These are the activations of a small neural network, seen along a few directions. Each row is one input.
Each table varies a few parts of the input and shows all the possible inputs, shuffled.
Descriptions start from the smaller parts, as in this example, which fits no table here: one of 2 separate values, together with either a single point or one of 11 places along a line or (one of 6 places along a line, together with one of 8 places around a ring).
Shared parts are said once, and a part with two or three values counts as separate values.

Other details of the inputs shift rows strongly along two fixed directions, in all tables alike. That doesn't count.

Table:
row 1: [ 49 -23 -19   3  16 -19   4 -17  55  24  48 -50  17]
row 2: [-93 -93 -28 -21   6 -29 -36 -17  -2 -44 -27 -11  14]
row 3: [ -4   6  17   8 -11  -3  -4  13  -5  -6  11   4   3]
row 4: [ 27 -14 -15   9  -4  31  16   3  15  43 -20  -7  20]
row 5: [-53 -26  -2  -7   3 -41 -31   8 -22 -49 -13  19 -16]
row 6: [ 14  11  11   8   5  -4  -5  -1   0  -5  -4   1 -14]
row 7: [ 39  -4  -3  18  -2  39  28 -12  21  62 -10 -25  29]
row 8: [ 38  -9   6  13   9 -10   9 -11  37  17  36 -45  20]
row 9: [-99 -28  -1 -34   8 -23 -43 -11 -35 -75 -29  25 -18]
row 10: [ -2   7  23   9  -7   4  -4   8  -4 -10   7   3  -1]
row 11: [  8   1  15   6  -1   9  -6  13   1 -12   5   6  -7]
row 12: [-78 -22   1 -19   5 -28 -35  -6 -41 -71 -30  23 -40]
row 13: [ 15  36  19  15 -14   7   4  43 -35  -8 -30  44 -21]
row 14: [ 30 -13 -17  -6  13   3  15 -39  52  22  41 -51  18]
row 15: [ -1 -30  -7   7   5  23   4 -15  16  21 -22 -20  15]
row 16: [ -1  43  19  16 -15  -2   2  26 -40  -2 -30  43 -20]
row 17: [ 10  43   9   4  -6  18   9  18 -39  -1 -31  43 -35]
row 18: [ 33 -16  -2   8  14  -9   1  -3  37   4  28 -35   9]
row 19: [ 21  -7  -8  -4  11  -9   9 -28  25  17  34 -39   5]
row 20: [ 17  -9  -9  16  -9  27  21  -3   9  50 -16 -14  29]
row 21: [  4  17  18   6 -13  10  -5  32 -20 -11  -9  32 -13]
row 22: [  1  27  -4  -5 -11  13  10  10 -23  -1 -18  34 -13]
row 23: [ -5  17  -6  -3  -9   2  12  -6 -10   7   2   7   3]
row 24: [ 9 33  2 -6 -5 14 13  2 -8 26  5  9 12]
row 25: [-13  35  12  -8  -5  16   3   3 -28   2 -16  26  -2]
row 26: [-80 -68 -27 -42  17 -48 -40 -29  15 -51  25 -24  16]
row 27: [ 23 -11 -19  -6   7 -15  10 -14  27  22  37 -31   8]
row 28: [ 16  -8   0   7  -1 -17   1  12  15   2  19 -12  10]
row 29: [42 26 20 20  1 12 14 15  5 15  1 -4 -3]
row 30: [-63 -30   6  -3  -1 -42 -30   9 -22 -61  -9   8  -8]
row 31: [  4  39  35  15 -15  25   1  31 -32 -10 -24  40 -22]
row 32: [-10  -6  -1   9  -6  35   3  10 -22  11 -57  27  -4]
row 33: [ 45  30  -6   9  -4   7  26  -5  12  43  24 -18   6]
row 34: [  9  43   6  -7  -2  30   8  12 -22  11 -19  35  -8]
row 35: [  1  29   0  -2  -6  19  10   4 -21  -4 -22  32 -17]
row 36: [ 13  26  12  11   2   4  -1  16 -18  -7 -21  29 -23]
row 37: [ 10  41   2 -10  -8  24   7  18 -24  15 -16  36  -5]
row 38: [ 16   3   7   9   8 -12   0 -10  13   4  15 -18   2]
row 39: [-47 -84 -43 -32  19 -53 -21 -51  54 -30  54 -63  28]
row 40: [  3   6  -5  -5   1   4  13 -22  10   9  13 -13   7]
row 41: [ 19  -3 -15  -7   5  -7   4  -7  11   8  19 -13  -6]
row 42: [ 31 -15  -1   5   0  -5   6   1  41  21  48 -34  23]
Each input here is: one of 6 places around a ring, together with either a single point or one of 6 places along a line.
- Changing only the place on the ring of 6 turns row 1 into row 5. The same change can be made to row 21. Which row results? => row 42
- Start at row 3 and move only the place on the line of 6, one step at a time. The first step leads to row 30. Which rows follow, in order? => row 16, row 33, row 23, row 24
- Change only the place on the ring of 6 in row 22. List by row number the other rows that result. => row 14, row 23, row 35, row 39, row 40
- List by row number the other rows that have the place on the ring of 6 in common with row 8. => row 7, row 10, row 19, row 25, row 38, row 40

Table:
row 43: [-10 -10  -4  -4   1  33   2 -14  -4  -8 -23   9  -6]
row 44: [ 35  15 -16  -6   9  33  19 -17  35  57  16 -16  36]
row 45: [-47 -37   8  -6  44 -46 -41 -50   4 -52 -15 -41 -18]
row 46: [-40  -1  21  22 -24  18 -16  28 -60 -32 -59  55 -32]
row 47: [-56  20  28 -12 -16  -9 -24  23 -44 -38 -24  39  -4]
row 48: [-49 -54 -23  -7  11 -55 -12 -19  12 -35  20 -26   7]
row 49: [ 43  45  21  23 -19  32  21  30  -4  68 -16  26  13]
row 50: [ 39 -26  -9  11   7  29  24 -15  40  38  21 -51  16]
row 51: [-51 -18  20  -3 -13 -14 -24  -1 -12 -61  -8   7 -16]
row 52: [  4 -29 -22   7  -4 -21   1 -16  20  19  14 -25  13]
row 53: [-41  -2  -1 -13  -4  -3 -22  29 -46 -41 -52  41 -29]
row 54: [-25 -39 -13 -17   9  -4  -9 -15  19   9  12 -40  33]
row 55: [-53 -52   1 -19  11 -22 -28 -30  12 -60  29 -19 -17]
row 56: [ 43 -15   7  26   4   7  21  -3  36  21  26 -32  18]
row 57: [-17 -44 -44 -24  15 -19  -1 -51  39   0  21 -39  21]
row 58: [-21 -30 -24 -22  13 -39  -6 -40  29 -13  55 -37  -2]
row 59: [ 22 -11  -7 -19  18  -4  -3 -27  42  24  69 -53  33]
row 60: [ 65  64  -3   8  -1  50  26  24   1  50 -25  39  -9]
row 61: [-44  -6   9 -17  -1 -36 -33  20 -22 -69  -9  25 -26]
row 62: [ 41  13  -6   3  -4 -14  28 -19  34  30  47 -38  15]
row 63: [ 24  35  17  15 -17  14   2  50 -44  11 -46  59 -29]
row 64: [ 27  71  19   0 -12  20   4  40 -49 -10 -18  63 -38]
row 65: [ 46  23  10  17  -1  14  23  13  17  49  21 -14  39]
row 66: [-44  21  -3   0 -21  10   6  20 -69 -17 -61  52 -27]
row 67: [109  67  14  35  -5  27  42  40   9  59   6  15  11]
- What is each input in this table made of? => either a single point or (one of 4 separate values, together with one of 6 places along a line)
- Start at row 44 and move only the place on the line of 6, one step at a time. The first step leads to row 54. Which rows follow, in order? => row 49, row 65, row 47, row 59
